Each row below holds a small network's activations on one input, seen along a few directions.
Each table varies a few parts of the input and shows all the possible inputs, shuffled.
A made-up example of a description, with smaller parts first: one of 2 separate values, together with either a single point or one of 11 places along a line or (one of 5 places around a ring, together with one of 6 places along a line).
Shared parts are said once, and a part with two or three values counts as separate values.
In the rows, zero is written as 128.

Other details of the inputs vary at random and push rows far along two fixed directions, the same in every table; ignore that.

Table:
row 1: [103 132 124 124 137 133 110 123 130 132 144 137]
row 2: [128 115 138 129 111 127 167 102 113 137 126 134]
row 3: [145 141 115 143 103 160 110 147 188  86 149  99]
row 4: [ 79 165 122 102 168 143  57 157 158 142 152 131]
row 5: [137 119 135 128 119 132 145 116 135 119 127 115]
row 6: [167 131 118 149 113 130 105 147 147 105 109  99]
row 7: [134 119 138 138 121 128 149 113 133 125 125 114]
row 8: [119 146 123 131 123 154  96 142 173 116 147 114]
row 9: [138 117 124 128 131 115 129 122 103 158 108 151]
row 10: [106 142 116 117 140 120 107 135 106 118 135 132]
row 11: [130 118 141 127 115 128 167 103 115 137 122 131]
row 12: [ 67 152 123  90 185 103  75 138  85 152 135 153]
row 13: [153 118 123 144 118 118 147 140 116 116 121 142]
row 14: [159 109 129 131 116 114 147 117 107 146 101 141]
row 15: [157 119 122 139 107 117 135 127 100 129 104 130]
row 16: [ 57 138 132 107 190 107  84 122  95 172 139 155]
row 17: [ 98 145 120 106 169 107  67 145  93 163 116 152]
row 18: [155 108 131 131 123 113 159 124 111 138 109 148]
row 19: [105 137 129 118 139 133 122 127 128 137 139 134]
row 20: [107 123 135 126 131 119 141 112 108 143 139 145]
row 21: [151 108 127 144 118 116 153 126 114 137 117 153]
row 22: [107 126 142 112 139 121 139 110 108 151 126 141]
row 23: [143 129 121 127 114 125 145 126 114  98 123 114]
row 24: [100 129 132 119 136 123 135 118 110 146 138 145]
row 25: [119 150 121 124 128 158  96 144 175 114 143 110]
row 26: [134 120 139 129 112 129 167 110 120 132 126 128]
row 27: [134 109 139 127 120 119 163 102 111 128 121 126]
row 28: [147 114 126 137 121 111 162 132  98 128 115 150]
row 29: [170 139 110 141 104 144 100 155 154 100 113 103]
row 30: [122 146 120 135 136 147  90 151 177 105 145 100]
row 31: [132 116 143 137 121 119 162 109 119 133 124 121]
row 32: [133 124 127 133 109 137 149 121 136 116 136 123]
row 33: [132 118 136 127 114 132 162 106 120 129 124 128]
row 34: [ 96 130 127 113 177 105  95 141 102 172 125 168]
row 35: [155 108 125 139 110 117 148 117 106 148 106 146]
row 36: [160 138 111 140 118 143 118 165 160  95 125 118]
row 37: [161 115 129 136 114 110 137 125 103 128 100 123]
row 38: [ 63 144 132  93 181 117  85 125 102 168 140 158]
row 39: [157 119 127 132 122 116 153 137 115 118 112 136]
row 40: [132 123 134 132 108 138 154 113 134 127 129 124]
row 41: [102 127 137 120 134 121 143 113 106 153 135 146]
row 42: [140 137 127 142 118 147 118 141 174 102 137  95]
row 43: [124 153 111 126 127 162  87 157 185  97 150 105]
row 44: [129 116 136 126 117 123 168 107 109 131 127 134]
row 45: [142 138 129 132 115 149 120 141 174 105 137  99]
row 46: [109 124 131 117 135 127 139 111 110 140 130 140]
row 47: [129 116 137 130 111 124 169 107 112 134 129 134]
row 48: [128 113 139 133 112 124 163 101 113 135 129 135]
row 49: [134 125 130 125 134 112 136 132  87 145 114 144]
row 50: [106 124 128 120 132 127 135 112 112 139 134 142]
row 51: [130 114 136 134 111 127 159 104 118 129 130 132]
row 52: [138 123 133 124 116 132 149 121 134 116 129 120]
row 53: [135 110 139 127 121 116 165 108 110 126 124 127]
row 54: [156 117 135 133 120 112 147 130 103 130 110 126]
row 55: [128 112 136 133 113 123 162 101 110 131 130 136]
row 56: [145 137 119 145 117 150 110 147 183  88 140  89]
row 57: [140 137 128 131 116 152 116 138 175 104 135  98]
row 58: [105 122 138 116 145 113 136 115 105 146 132 139]
row 59: [106 155 110 116 167 135  36 167 158 151 131 135]
row 60: [135 118 141 123 116 124 164 110 117 130 124 128]
row 61: [139 121 123 133 112 114 149 117 100 103 127 125]
row 62: [ 58 144 134  98 178 115  98 124  93 178 143 165]
row 63: [157 124 125 138 110 126 140 139 113 122 117 127]
row 64: [123 146 124 125 132 148  96 149 174 112 144 105]
row 65: [164 132 109 147 109 150 115 160 176 104 127 122]
row 66: [131 120 126 135 144 110 111 127 112 157 110 140]
row 67: [149 145 114 140 120 143  88 165 153 107 133 115]
row 68: [ 99 163 105 120 162 131  24 171 135 141 134 138]
row 69: [134 113 137 122 119 119 166 107 108 126 124 132]
row 70: [131 122 128 131 110 139 148 115 134 120 132 124]
row 71: [162 134 122 147 118 134 112 154 150 104 120 100]
row 72: [116 127 138 115 133 126 138 113 118 140 127 133]
row 73: [143 139 121 142 103 157 117 143 181  96 146 102]
row 74: [111 124 138 127 127 122 142 113 114 144 137 141]
row 75: [137 122 126 138 108 135 144 121 139 109 139 122]
row 76: [ 67 151 129  96 178 123  78 138 118 160 147 151]
row 77: [143 137 116 142 139 130 102 163 154 108 126 118]
row 78: [130 117 134 130 110 131 161 106 120 130 128 130]
row 79: [138 121 132 123 116 134 147 115 133 115 126 119]
row 80: [148 143 120 126 129 136  98 160 144 114 123 115]
row 81: [138 119 129 135 126 107 148 118 102 111 117 113]
row 82: [132 112 142 126 121 120 163 103 112 134 121 126]
row 83: [107 130 134 127 146 125 119 121 128 139 132 125]
row 84: [110 133 128 119 135 137 124 121 130 133 135 131]
row 85: [ 64 149 130 110 184 117  75 138 119 162 147 144]
row 86: [105 123 139 116 144 114 137 115 106 148 131 139]
row 87: [139 135 130 140 118 148 120 134 171 108 133  97]
row 88: [160 115 121 146 108 126 129 127 128 136 113 137]
row 89: [134 121 140 128 119 131 149 114 133 128 125 118]
row 90: [142 135 123 143 118 151 113 139 179  96 136  92]
row 91: [136 142 116 129 145 130  94 166 151 113 129 126]
row 92: [153 142 114 131 115 141 106 152 165  75 131  86]
row 93: [127 113 132 130 113 122 167 107 107 128 130 137]
row 94: [140 118 126 141 140 117 127 137 128 138 117 138]
row 95: [115 131 134 115 135 131 127 120 128 134 131 130]
row 96: [152 109 127 136 121 117 160 125 111 139 111 151]
Each input here is: one of 6 places along a line, together with either a single point or one of 5 places around a ring or (one of 2 separate values, together with one of 5 places along a line).
Q: The inputs of row 1 and row 16 match in every part but the place on the line of 6. If row 67 is changed in the same way as row 1 into row 16, which row does it become?
A: row 71
Q: The inputs of row 45 and row 26 match in every part but the place on the line of 6. If row 54 is changed in the same way as row 45 into row 26, which row does it become?
A: row 49
Q: The inputs of row 19 and row 85 match in every part but the place on the line of 6. If row 62 is changed in the same way as row 19 into row 85, which row does it become?
A: row 42
Q: Start at row 41 and move only the place on the line of 5, one step at a time. The first step leads to row 47. Which rows follow, in order?
A: row 24, row 32, row 93
Q: Change only the choice among 2 separate values in row 83. List by row number the other rows that result.
A: row 85
Q: Change only the place on the ring of 5 in row 18. List by row number the other rows that result.
A: row 14, row 17, row 39, row 80
Q: Change only the choice among 2 separate values in row 52. List by row number the other rows that result.
A: row 38

Table:
row 97: [110 114 146 115 133 118 157  96  96 171 121 153]
row 98: [154 105 129 138 138  85 142 127  62 161  89 160]
row 99: [207 111 116 157  92 120 142 147 126 106  90 115]
row 100: [ 78 124 142 118 160 108 125 101  95 163 137 143]
row 101: [158 125 124 140  93 139 160 129 140  87 131 108]
row 102: [113 146 126 125 140 155  89 145 183 135 144 119]
row 103: [ 54 149 133  92 195 107  78 132  96 164 141 150]
row 104: [114 105 138 128 131 109 173 102  88 157 128 167]
row 105: [167 115 124 148  86 147 169 125 158 100 130 120]
row 106: [140 155  99 128 151 130  37 187 145 129 117 132]
row 107: [102 162 110 115 143 147  72 161 153 108 153 122]
row 108: [157 121 127 145  98 136 164 129 143  88 133 108]
row 109: [ 98 115 144 120 136 109 151  89  84 155 127 139]
row 110: [ 99 150 123 125 142 148  79 138 167 120 149 106]
row 111: [113 110 148 117 144  97 170  97  78 144 119 137]
row 112: [114 108 150 120 131 114 170  91  94 171 119 153]
row 113: [162 115 134 143  81 142 167 102 145  96 124  92]
row 114: [115 142 129 128 140 153  95 143 183 135 144 119]
row 115: [ 90 129 127 109 148 118 125 119  92 163 137 172]
row 116: [102 157 114 121 146 144  80 160 156 109 153 121]
row 117: [205 108 119 162  99 117 145 146 130 107  92 116]
row 118: [169 118 134 132  91 135 170 115 137  87 117  92]
row 119: [114 150 110 124 132 156  87 156 171 118 150 132]
row 120: [138 137 127 123 122 139 125 135 150  98 130  97]
Q: What is each input in this table made of?
A: one of 4 places along a line, together with either a single point or one of 5 places around a ring
Q: The inputs of row 110 and row 100 match in every part but the place on the line of 4. If row 105 is changed in the same way as row 110 into row 100, which row does it become?
A: row 104
Q: Start at row 107 and move only the place on the line of 4, one step at a time. The first step leads to row 101. Which rows follow, in order?
A: row 116, row 108
Q: Start at row 119 and move only the place on the ring of 5, one step at a time. The first step leads to row 112. Which rows follow, in order?
A: row 109, row 120, row 101
